These are the activations of a small neural network, seen along a few directions. Each row is one input.
In each table, some parts of the input vary, and every possible input appears once, in random order.
Descriptions start from the smaller parts, as in this example, which fits no table here: one of 3 separate values, together with either a single point or one of 11 places around a ring or (one of 5 places around a ring, together with one of 6 places along a line).
Shared parts are said once, and a part with two or three values counts as separate values.
(in the rows, 128 means zero)

A family of inputs:
row 1: [134 125 117 101 146 116 126 129 112 152 147 140 113  95 153 111 130]
row 2: [ 83 127 162 115 158  92 118 117 101 145 143 127 122 117 115 147  99]
row 3: [122 131  97 155 116 143 140 123 101 114 131 147 127 165 113 153 145]
row 4: [107 113 133  96 149 101 115 117  88 154 148 140 105 111 127 137 110]
row 5: [159 148 110 163 109 152 146 141 158 113 115 130 157 141 142 127 154]
row 6: [143 138  83 155 115 160 137 140 142 112 130 151 129 147 134 135 160]
row 7: [129 140 122 180 109 150 142 145 139 114 105 124 159 147 107 147 139]
row 8: [119 117 163 117 142  99 122 125 138 149 121 122 143 102 129 137 103]
row 9: [147 132 148 105 136 115 129 137 141 159 135 123 139  90 163 112 127]
row 10: [100 150 126 173 125 144 133 130 115 108 124 136 142 167  98 165 135]
row 11: [165  86 146  48 103 135 100 103 172  87 111  68  73 127 129  36 105]
What is each input in this table made of? -> either a single point or (one of 2 separate values, together with one of 5 places around a ring)
Change only the place on the ring of 5 in row 3. List by row number the other rows that result. -> row 5, row 6, row 7, row 10

A family of inputs:
row 12: [172  95 134  65 119 149  47 155 193  90 145 162  92 105 158  91 114]
row 13: [169 117 119  39 176  62 154  82  66 189 133 106 107  59 207  16 116]
row 14: [194 161 119 210 159 163 126 176 189 150 124 163 163 101 157 132 156]
row 15: [187 167  85 162 136 161 104 135 168 140 158 188 110 110 165 179 144]
row 16: [ 77 120 190  89 123  77 115 130 166 175 109  87 157  81 121 158  88]
row 17: [107 109 172 192  99  99 174 132  82 156 136 160 189 159 114 190 139]
row 18: [ 74 142 117 113 162  90 117 110  91 187 143 208 174 120 128 220 107]
row 19: [115 115 188 131 113 128 148 111 155  60 114  84 129 147 136  62 119]
row 20: [250  72 106  30 144 114 130 163  99 153 146 132  95  43 214  38 126]
row 21: [105 167 192 105 161 119 103 121 178 104 112  83 158  94 137  69 118]
row 22: [117 197  83 206 109 134 156 118  83  95 138  76 146 188 107 159 180]
row 23: [161 141  80 212  61 183 175 143 152 130 107 138 168 140 145 124 197]
row 24: [ 95  89 169  88 179  63  71  95 146 140 117 144 101  85 104 162  78]
row 25: [113 200  95 132 169 118 128  91 115 112 142 191 156 128 159 166 112]
row 26: [ 95 151 169 159 165  99 145 146 121 210 141 158 201 101 124 195 120]
row 27: [101 223 143 169 166 127 163 150 152 146 138 128 181 136 182 146 146]
row 28: [118 140 119 124 100 152 123  93 105  88  77  52 109 195  84  75  97]
row 29: [ 95 115 123  74 162 146 122  97 131  93 138 114  51 187 120  90 111]
row 30: [158 116 160 108 126 141  80 188 222 107 109 109 139  93 164  76 141]
row 31: [153  89 152  51 149  24 149 102  63 228 155 107  85  31 186 102  95]
row 32: [101 176  77 140 163 154 156 105  72  94 137 161 115 159 121 164 155]
row 33: [ 95  53 193 140 113 106 142 101 132 153  88  71 144 140 120 143  88]
row 34: [189 115 104 115  48 181 103 138 169 102  97  67  94 177  87  90 127]
row 35: [118 115 146 200 114 130 139 155  23 131 132 156 158 165  54 195 123]
row 36: [147  72  79  77 135 180 102 138 182 100 130 122  59 148 100  91 145]
row 37: [150 160  21 205  48 170 151 154 123 113 113 123 147 159 101 143 194]
row 38: [ 99  68 154 140 107 111 112 131  81 114  83  88 108 165  46 134  58]
row 39: [ 77 120 125 136 159 126 144 145  52 136 165 197 113 130  69 216 140]
row 40: [ 82  82 161  73 126 126 106 108 101 148 152 121  55 138  70 153  83]
row 41: [190  82 149 118  67 167 128 145 194  69  82 114 132 129 112  62 141]
row 42: [ 98 155 143  61 141 111  76  72 168 101 159 115 119 116 137 100 104]
row 43: [111 128  30 167 119 186 141 171 132 113 165 178  93 129 131 151 190]
row 44: [111 170 128 196 106 128 198 123 118  98 138 123 175 169 164 136 173]
What is each input in this table made of? -> one of 3 separate values, together with either a single point or (one of 2 separate values, together with one of 5 places around a ring)
Changing only the choice among 3 separate values turns row 19 into row 33. The same change can be made to row 28. Which row results? -> row 38
Change only the choice among 3 separate values in row 30. List by row number the other rows that result. -> row 16, row 21
Change only the choice among 2 separate values in row 25. List by row number the other rows that result. -> row 42
List by row number the other rows that have the choice among 3 separate values in common with row 23. -> row 12, row 14, row 15, row 20, row 30, row 34, row 36, row 37, row 41, row 43

A family of inputs:
row 45: [122  85 209  62 124  58 130  85 155 110 135  62 109 150 115 105  76]
row 46: [237 158  29 198  59 200 147 151 189  41  79 121 164 186 113  95 186]
row 47: [ 82 131 163 192 107 146 162 100 119  97 116 132 177 203  76 202 140]
row 48: [ 93 131  72 186 130 157 181 146  70 142 159 172 126 140 111 168 177]
row 49: [249 114 118  54  76 215  99 134 231  87  84  73  85 119 148  15 149]
row 50: [134  59 110  41 120  97  96 104  92 167 140 142  74  94 176  92 105]
row 51: [115 203  96 197 151 117 151 140  64 167 152 194 187 132 201 181 164]
row 52: [128 124 153  56 206  83 112  92 136 171 145 156 113  37 181  95 102]
row 53: [ 90 167  98 178 123 172 106 151  69 111 138 152 118 187  56 196 141]
row 54: [107 102 194  89 165  75 108 137 154 174 117 100 143  34 136 101  78]
row 55: [ 58 148 154 228 144 131 172 162 161 147 121 149 188 121 123 195 141]
row 56: [120 113 139  53 132  84  72 132  96 121 150  84  54 134 100  93  77]
Changing only one part turns row 55 into row 54. The same change can be made to row 51. Which row results? -> row 52
What is each input in this table made of? -> one of 2 separate values, together with either a single point or one of 5 places around a ring
Change only the choice among 2 separate values in row 45. List by row number the other rows that result. -> row 47
